A small network was shown many inputs. Here are its activations along a few directions, one row for each input.
In each table, some parts of the input vary, and every possible input appears once, in random order.
A made-up example of a description, with smaller parts first: one of 5 places around a ring, together with either a single point or one of 11 places along a line or (one of 2 separate values, together with one of 6 places along a line).
Shared parts are said once, and a part with two or three values counts as separate values.

Other details of the inputs shift rows strongly along three fixed directions, in all tables alike. That doesn't count.

Table:
x1:  111  196  494  155 -591  238   40 -134 -261  -40  164 -195   85
x2:  301  226  337  421 -409  233   67 -244 -315 -150 -213 -412  -20
x3: -428  138 -245  351  318 -127  345   46  419  -91  178    2 -290
x4: -485 -356  564   51  318   70  104  815  268  196  115  385  420
x5:   38  236  381  255 -570  143  109 -185 -220  -42  106 -291   46
x6: -546 -193 -230  420  162 -370  349   57  567  -77 -126   -8 -104
x7:  156  -14  -67 -640  -52   91 -263   13 -111   95  254  416  -37
x8:   93  192  426  191 -626  180   71 -227 -311  -35  164 -157   95
x9:  239  204  289  420 -453  234  112 -324 -411  -50 -268 -367   47
x10:  233    2   18 -892   61  150 -417  256  -91  118  289  445  -29
x11:  142   88 -736 -515   -5 -233 -163 -412  266  -83   63  183 -476
x12:  435  -39   57 -652  217  238 -446  256 -266   35   80  289   16
x13:  150  105 -732 -480    1 -269 -161 -395  256 -105   73  189 -477
x14: -420 -273 -219  358  503 -316  200   90  359  -59 -267  -32   13
x15:  272 -318   87 -589  110 -107 -476  181 -114  132 -134  224  300
x16:  290   61 -816 -238  120 -228 -212 -514   21 -125  -32  -96 -369
x17:  386  -66  -28 -699  136  217 -445  102 -378  159  113  234  110
x18: -480 -158  501 -200  519  336  119  711   18  276  519  515  311
x19: -586 -206 -256  419  240 -476  312   56  559   56  -37  -46  -20
x20: -354 -310  386  237  500  -20   61  584  186  120 -150  118  432
x21:  231  193  529  -26 -570  285  -54  -43 -286  -45  106  -69   64
x22:  220  -35    4 -863   36  135 -428  215 -114  101  407  430    8
x23: -407   47 -490  597  552 -101  443 -157  317  -50 -126 -149 -275
x24: -346   64 -328  421  627  -57  354   72  280  -12 -155  -64 -223
x25: -283   -2  325  256  629  271  210  558    9  113   44   80  118
x26:  129  148 -709 -390  -88 -273 -111 -454  224  -88  -14   76 -458
x27:  156  -55  -14 -904   48  163 -361  172 -164  208  280  535   46
x28:   25 -146 -740 -159 -215 -628 -167 -418  489  -91 -170  -86 -252
x29: -449  -86  210  390  669  249  310  450   31  135  159   80  163
x30:   14 -223 -705 -423 -118 -545 -224 -363  359  -76 -105  129 -283
x31:  250  165  337  349 -356  253   24 -188 -367  -92 -102 -400   65
x32:  319   55 -856 -273  126 -220 -197 -541   39 -117 -132  -24 -418
x33:  281  212  303  434 -411  185   47 -254 -364 -148 -117 -452   21
x34:  389  -39  -77 -568  201  163 -352  107 -221   38  -14  291  -45
x35: -115 -277  269 -239 -147 -142 -130  199   31  147   50  218  247
x36:  295 -111  448  205 -452   18 -151  -63 -207 -111 -387 -252  321
x37:   32  349 -326  929 -356 -188  363 -717   -2 -272 -335 -838 -324
x38:   43  204  326  292 -626  176  181 -338 -221  -49   10 -185    0
x39:   80  199  401  163 -639  171   76 -246 -314    5  120 -200   98
x40: -450 -307  381  394  492   17  235  523  191   20 -207   81  320
x41: -160  -19  199  275  580  163  311  806   26  155  142  -15  426
x42:  220 -137  445  170 -424  -57 -135 -148 -291  -32 -339 -240  320
x43:  341  218  309   11 -627   90   21  197 -254   26  169 -193  333
x44: -361   69 -453  587  570 -107  429 -102  369  -94 -175 -153 -326
Description of these inputs: one of 2 separate values, together with either a single point or one of 6 places around a ring or (one of 3 separate values, together with one of 5 places around a ring).
- The inputs of x13 and x34 match in every part but the choice among 2 separate values. If x28 is changed in the same way as x13 into x34, which row does it become? => x20
- The inputs of x38 and x23 match in every part but the choice among 2 separate values. If x26 is changed in the same way as x38 into x23, which row does it become? => x24
- Which other rows does x32 become when the place on the ring of 5 takes its other values? List them by row number. => x12, x16, x33, x34
- Which other rows does x38 become when the choice among 3 separate values takes its other values? List them by row number. => x7, x27
